A small network was trained on made-up records. Each row is its average activation on records with the value named, seen along a few directions.
Values that are neighbours, or in one group, have similar rows; names and order tell nothing.
In the rows, 500 means zero.
Strong random noise was added to every row along 2 fixed directions; ignore it. To show where, here is one row again and again, with new noise each time:
513  386  619  493  520  601  505  551  287  482  613  603  438  499  352  417
424  482  605  475  586  585  453  457  337  574  561  582  456  522  441  356
390  518  599  464  619  581  431  415  357  616  543  578  466  537  474  328
320  600  603  568  390  504  478  560  367  451  474  434  392  358  566  444


Values of D:
d10: 328  691  526  719  111  362  519  823  636  193  317  220  389  150  655  650
d8: 590  609  354  497  268  351  555  595  691  393  410  308  547  403  671  730
d2: 438  425  624  640  255  508  574  735  326  307  521  469  356  330  449  566
d9: 539  603  351  420  637  431  416  285  752  646  446  461  603  620  582  521
d11: 743  270  448  358  814  616  442  432  584  614  586  733  666  755  269  342
d5: 213  674  639  662  294  470  503  582  335  404  408  348  345  278  646  522
d6: 574  329  570  511  549  582  511  573  360  474  574  659  470  549  280  427
d4: 557  578  317  500  383  344  613  416  665  462  447  333  566  467  724  743
d1: 569  651  303  410  386  374  564  400  615  538  419  311  570  511  795  789
d7: 494  458  549  637  414  499  525  676  477  321  502  484  428  381  378  536
d3: 269  826  361  444  696  372  404  190  914  757  272  408  613  601  828  331
D is arranged as a line.
List every value one step from d8, in the order listed.
> d9, d4
List every value one step from d7, in the order listed.
> d10, d6
List every value one step from d5, in the order listed.
> d2

Values of F:
f11: 753  369  327  236  886  566  512  153  540  827  621  674  709  882  479  537
f1: 407  726  410  502  423  405  462  459  737  503  336  345  527  439  652  572
f2: 465  620  459  560  406  418  473  556  678  435  410  391  489  416  568  538
f10: 488  409  564  548  461  513  499  615  519  395  538  540  458  420  403  443
f4: 412  631  470  507  509  433  395  478  682  540  400  454  524  471  608  419
f9: 300  681  599  738  147  405  523  740  460  227  365  289  331  192  611  519
f5: 636  543  378  596  133  346  654  704  557  197  456  250  489  286  653  885
f3: 414  406  669  553  496  590  498  548  144  538  602  608  379  490  401  423
f7: 702  416  368  322  666  513  524  346  607  630  605  571  638  682  435  538
f6: 440  339  645  589  390  596  586  704  208  352  590  540  404  382  381  493
f8: 682  147  653  445  707  722  529  508  241  540  678  827  470  699  119  346
F is arranged as a line.
Going along F from f11 by way of its neighbour f5, in what order are f1, f9, f7, f8 met?
> f7, f1, f9, f8
What is the length, in steps, of the shortest route from f3 to f10?
> 4
